data =
[[118 127 112 103 117 146]
 [114 132 141 127 142 116]
 [111 106 109 147 139 148]
 [149 144 111 130 122 124]
 [130 121 118 109 119 150]
 [133 115 106 140 107 142]
 [125 105 135 139 123 134]
 [114 106 125 116 119 138]
 [134 109 133 111 103 118]
 [103 145 125 124 136 145]
 [104 107 139 124 149 113]]
Rows and columns are counted from 1.
row 1 col 1: 118
row 7 col 2: 105
row 4 col 5: 122
row 6 col 5: 107
row 1 col 5: 117
row 6 col 4: 140
row 7 col 6: 134
row 10 col 4: 124
row 2 col 1: 114
row 9 col 6: 118
row 2 col 3: 141
row 5 col 5: 119
row 8 col 1: 114
row 10 col 2: 145
row 7 col 4: 139
row 11 col 5: 149
row 2 col 4: 127
row 7 col 3: 135
row 11 col 6: 113
row 2 col 5: 142
row 6 col 1: 133
row 1 col 4: 103

M =
[[129 127 129 127 128 129 128 131 129 127 131 128]
 [124 123 127 127 128 134 135 127 120 130 133 128]
 [128 127 127 129 128 129 127 127 129 128 129 128]
 [134 132 131 129 128 121 130 128 126 129 124 128]
 [128 127 127 128 129 129 128 127 126 128 129 128]
 [130 128 131 129 127 127 130 128 127 128 124 126]
 [126 123 123 129 127 134 133 128 125 130 137 135]
 [126 126 127 128 128 130 130 127 127 128 131 131]
 [128 127 129 129 127 129 130 128 129 129 126 126]
 [128 128 129 128 128 127 128 128 127 128 129 128]
 [128 123 127 128 128 134 133 131 125 128 135 135]
 [129 128 129 128 129 127 128 128 127 128 129 128]
 [129 126 129 129 106 130 130 126 122 130 129 126]
 [133 126 140 133 125 130 140 137 129 128 120 115]
 [126 127 127 127 124 129 128 127 127 128 131 131]
 [129 130 129 129 128 124 130 127 127 129 126 128]]
Rows and columns are counted from 1.
row 1 col 1 -> 129
row 5 col 2 -> 127
row 15 col 12 -> 131
row 5 col 10 -> 128
row 14 col 5 -> 125
row 8 col 12 -> 131
row 15 col 8 -> 127
row 16 col 11 -> 126
row 2 col 2 -> 123
row 11 col 12 -> 135
row 6 col 3 -> 131
row 12 col 4 -> 128
row 4 col 2 -> 132
row 4 col 10 -> 129
row 4 col 4 -> 129
row 16 col 1 -> 129
row 15 col 4 -> 127
row 3 col 7 -> 127
row 1 col 7 -> 128
row 15 col 7 -> 128
row 3 col 2 -> 127
row 13 col 5 -> 106
row 3 col 3 -> 127
row 8 col 3 -> 127
row 14 col 12 -> 115
row 2 col 6 -> 134
row 6 col 2 -> 128
row 11 col 1 -> 128
row 10 col 12 -> 128
row 6 col 7 -> 130
row 13 col 11 -> 129
row 14 col 10 -> 128
row 10 col 5 -> 128
row 11 col 7 -> 133
row 2 col 1 -> 124

W =
[[127 115 117 122 150 129 124 138]
 [135 148 145 139 108 132 137 120]
 [134 147 145 139 108 132 137 121]
 [135 148 145 140 109 132 137 122]
 [126 114 117 122 151 129 124 139]
 [126 113 116 121 153 129 124 139]
 [133 146 144 139 108 131 136 122]
 [134 147 144 139 108 131 136 121]
 [134 147 144 139 108 132 137 121]
 [127 114 117 121 151 129 124 139]
 [127 115 118 122 150 129 124 138]]
Indices start at 1.
row 1 col 1 -> 127
row 1 col 4 -> 122
row 9 col 5 -> 108
row 8 col 2 -> 147
row 3 col 2 -> 147
row 8 col 6 -> 131
row 7 col 2 -> 146
row 11 col 1 -> 127
row 7 col 7 -> 136
row 7 col 3 -> 144
row 4 col 8 -> 122
row 10 col 1 -> 127
row 11 col 4 -> 122
row 11 col 8 -> 138
row 8 col 5 -> 108
row 4 col 6 -> 132
row 5 col 4 -> 122
row 8 col 3 -> 144
row 4 col 7 -> 137
row 2 col 1 -> 135
row 9 col 7 -> 137
row 4 col 5 -> 109
row 2 col 7 -> 137
row 5 col 3 -> 117
row 8 col 1 -> 134
row 1 col 7 -> 124
row 5 col 2 -> 114
row 9 col 6 -> 132
row 8 col 4 -> 139

B =
[[129 106 141 133 143 142 131 118 126 134 135 115]
 [122 150 125 142 130 127 121 147 129 131 143 121]
 [123 116 113 111 111 129 126 143 124 131 127 115]
 [128 121 131 131 118 142 135 139 116 137 119 134]]
Indices start at 1.
row 1 col 1 -> 129
row 4 col 9 -> 116
row 1 col 9 -> 126
row 2 col 7 -> 121
row 4 col 1 -> 128
row 3 col 5 -> 111
row 4 col 10 -> 137
row 1 col 2 -> 106
row 2 col 10 -> 131
row 4 col 12 -> 134
row 4 col 3 -> 131
row 3 col 4 -> 111
row 3 col 1 -> 123
row 1 col 5 -> 143
row 4 col 8 -> 139
row 2 col 1 -> 122
row 1 col 6 -> 142
row 2 col 3 -> 125

x =
[[136 135 145 136 130 123 111 133 109 108 127 148 114 136 118 148]
 [135 135 143 135 129 123 112 132 109 109 126 146 115 135 118 146]
 [126 125 118 126 132 137 146 130 150 149 134 116 145 126 142 117]
 [126 126 118 126 132 137 148 129 151 150 134 115 145 127 142 116]
 [127 126 119 126 132 136 147 130 150 149 134 117 144 126 142 117]
 [126 125 118 126 132 137 148 130 152 151 135 116 146 126 143 116]
 [137 137 146 136 130 124 111 133 107 108 127 149 114 136 117 148]
 [135 135 143 135 129 124 113 132 110 110 127 146 116 135 118 146]
 [126 127 118 127 131 137 147 129 150 150 134 115 144 127 142 116]
 [127 127 119 127 131 137 147 129 149 150 134 116 144 126 142 116]
 [127 127 119 127 131 137 147 129 149 149 134 116 144 127 141 116]
 [135 134 143 135 130 124 113 133 110 110 127 147 116 135 119 147]]
Rows and columns are counted from 1.
(1, 1) = 136
(5, 9) = 150
(12, 1) = 135
(6, 11) = 135
(11, 13) = 144
(2, 13) = 115
(8, 3) = 143
(4, 8) = 129
(5, 7) = 147
(11, 16) = 116
(10, 8) = 129
(5, 13) = 144
(3, 13) = 145
(2, 8) = 132
(1, 11) = 127
(3, 2) = 125
(8, 4) = 135
(3, 15) = 142
(6, 2) = 125
(8, 13) = 116
(8, 5) = 129
(1, 5) = 130
(10, 4) = 127
(4, 1) = 126
(8, 6) = 124
(10, 2) = 127
(4, 4) = 126
(5, 12) = 117
(2, 10) = 109
(1, 8) = 133
(10, 5) = 131
(7, 1) = 137
(5, 3) = 119
(3, 11) = 134
(12, 9) = 110
(7, 5) = 130

X =
[[130 128 123 129 129 118 136 125 123 131 132 122 121 135 133 128]
 [131 127 123 127 129 121 136 125 122 131 131 121 120 136 133 127]
 [118 126 132 130 130 138 145 125 143 120 133 116 112 135 125 135]
 [117 126 130 131 130 137 144 126 143 122 131 118 115 135 125 134]
 [119 128 128 129 131 134 144 126 149 123 124 117 119 137 128 132]
 [129 129 124 129 131 121 137 124 125 130 133 121 123 135 133 127]
 [118 127 132 132 131 136 146 125 143 120 132 116 115 133 126 134]
 [119 122 122 130 135 139 137 126 143 120 130 123 117 136 126 137]
 [131 123 121 126 131 111 132 128 130 128 135 120 120 141 137 128]
 [128 124 119 130 133 119 129 128 124 128 138 122 120 137 132 123]
 [120 125 129 130 132 133 142 125 148 122 123 114 120 137 129 133]
 [121 122 130 131 129 138 145 124 151 123 127 120 121 134 128 135]
 [128 125 124 129 130 118 136 127 123 131 131 120 122 135 132 127]
 [121 126 129 129 131 133 145 125 149 124 124 114 121 136 129 133]
 [128 122 120 131 131 119 127 132 127 129 140 123 119 139 135 126]]
Indices start at 1.
row 1 col 1 = 130
row 2 col 9 = 122
row 10 col 14 = 137
row 4 col 16 = 134
row 12 col 4 = 131
row 15 col 2 = 122
row 12 col 12 = 120
row 3 col 8 = 125
row 14 col 16 = 133
row 5 col 7 = 144
row 14 col 11 = 124
row 15 col 5 = 131
row 10 col 6 = 119
row 3 col 15 = 125
row 15 col 8 = 132
row 4 col 7 = 144
row 13 col 9 = 123
row 14 col 6 = 133
row 10 col 2 = 124
row 1 col 4 = 129
row 12 col 15 = 128
row 15 col 1 = 128
row 15 col 9 = 127
row 10 col 13 = 120
row 12 col 2 = 122
row 5 col 13 = 119
row 1 col 10 = 131
row 4 col 6 = 137
row 10 col 12 = 122
row 4 col 10 = 122
row 4 col 12 = 118
row 5 col 6 = 134
row 15 col 14 = 139
row 9 col 8 = 128
row 13 col 14 = 135
row 11 col 16 = 133
row 5 col 12 = 117
row 8 col 4 = 130
